These are the activations of a small network on made-up records, seen along a few directions, one row for each record.
Records have a field called C. Each example row is followed by its value.
Other fields move the rows too, some of them a lot.
(in the rows, 500 means zero)
Random noise pushes rows far along 2 fixed directions. That doesn't count. These rows show it; they differ only by the noise:
[436 487 518 513 450 488 492 506 338 488 467 520 575 499 516 498 548 507
 541 464 608]
[458 498 463 513 485 576 501 507 490 503 476 498 519 499 559 459 533 472
 496 396 533]
[504 530 496 526 435 468 435 451 572 655 394 483 585 570 602 453 503 670
 373 567 506]
[496 522 428 518 496 608 481 486 658 579 451 473 496 528 616 422 508 523
 406 406 456]

[481 492 511 505 483 543 501 488 542 552 464 483 544 513 562 515 518 503
 454 505 500] -> c1
[480 643 500 560 486 382 550 575 400 567 501 400 541 540 429 502 426 723
 465 469 555] -> c3
[346 563 477 572 403 353 500 570 321 476 336 402 577 541 526 409 537 684
 530 465 646] -> c5
[304 488 489 492 450 531 372 549 451 501 330 535 458 567 594 514 508 594
 546 581 486] -> c7
[703 538 544 514 455 361 598 530 439 464 672 495 530 451 387 527 478 452
 501 524 556] -> c9
[280 368 573 489 457 453 439 522 184 359 490 566 531 494 418 602 632 413
 740 514 672] -> c8
[607 461 478 418 554 635 558 453 678 478 589 525 436 459 515 548 460 274
 419 469 381] -> c6
[499 539 434 500 471 451 582 499 502 528 553 460 529 514 447 407 534 517
 529 527 527] -> c9
[520 557 429 537 508 596 606 544 537 433 521 428 419 449 494 418 507 434
 532 290 541] -> c4
[381 446 485 506 490 495 404 505 549 502 413 461 520 564 534 489 553 518
 498 529 508] -> c8
[483 520 399 518 512 548 537 561 505 487 603 457 497 423 495 445 452 460
 607 341 507] -> c2
[570 550 508 529 432 381 606 517 464 518 499 491 556 502 530 484 513 590
 448 530 494] -> c5
[417 512 443 433 529 688 459 484 622 471 433 606 371 511 524 523 496 405
 500 483 431] -> c6
[605 494 589 469 569 528 506 414 605 622 516 562 523 555 578 544 492 516
 302 664 356] -> c1
[623 586 515 543 423 308 582 533 320 537 526 412 630 493 389 475 430 681
 544 557 598] -> c3
[563 606 504 551 524 411 584 564 425 479 701 517 505 447 409 439 523 465
 510 458 579] -> c9
[661 537 543 514 466 450 607 482 502 529 538 455 514 495 455 512 482 536
 455 538 508] -> c4
[530 531 383 499 502 552 492 540 641 539 571 429 456 450 591 403 409 447
 460 374 429] -> c2
[580 557 543 557 465 448 591 513 492 495 517 457 489 452 454 522 496 564
 525 471 571] -> c4
[430 555 431 583 491 473 633 620 330 351 494 449 551 454 437 422 565 533
 670 295 615] -> c5
[607 625 292 522 576 793 627 657 658 374 602 424 310 430 507 350 418 298
 569 167 400] -> c3
[492 482 552 529 461 465 458 451 463 597 466 500 577 510 521 514 526 608
 516 577 559] -> c1
[546 630 469 543 492 439 500 542 560 633 542 490 598 482 540 435 417 655
 477 633 456] -> c2
[400 457 349 519 570 759 499 592 776 447 528 431 323 466 643 450 497 356
 543 208 358] -> c7
[192 391 507 498 572 504 345 558 246 417 368 483 498 586 498 514 559 551
 618 429 554] -> c7
[419 337 640 447 462 424 488 528 136 285 569 605 520 463 389 692 596 281
 692 538 633] -> c8
[512 500 611 471 508 454 480 459 356 514 550 605 556 458 431 568 498 472
 561 714 554] -> c6

Which value of C does each new row have?
[361 419 513 483 439 481 328 430 624 606 371 510 452 610 620 510 562 581
 414 613 460] -> c8
[376 507 484 485 504 647 467 525 462 442 406 592 432 499 553 506 546 444
 555 462 513] -> c1
[602 705 416 587 453 399 440 584 667 667 419 453 652 543 545 406 375 826
 381 607 461] -> c2
[317 472 600 521 466 343 334 530 330 610 370 449 585 634 533 577 493 740
 457 665 546] -> c7
[514 622 462 537 445 371 566 544 499 520 402 359 566 499 492 441 411 651
 434 508 537] -> c3
[538 410 556 442 510 552 564 460 385 414 584 609 497 439 503 588 548 303
 535 467 490] -> c1
[536 459 533 484 492 576 505 432 616 580 508 532 448 482 579 557 502 484
 458 513 436] -> c1
[580 492 429 475 486 502 519 525 509 484 601 526 476 454 527 484 432 445
 500 384 439] -> c2
[649 475 400 476 551 602 564 528 638 517 671 479 472 457 502 475 426 410
 529 386 356] -> c2
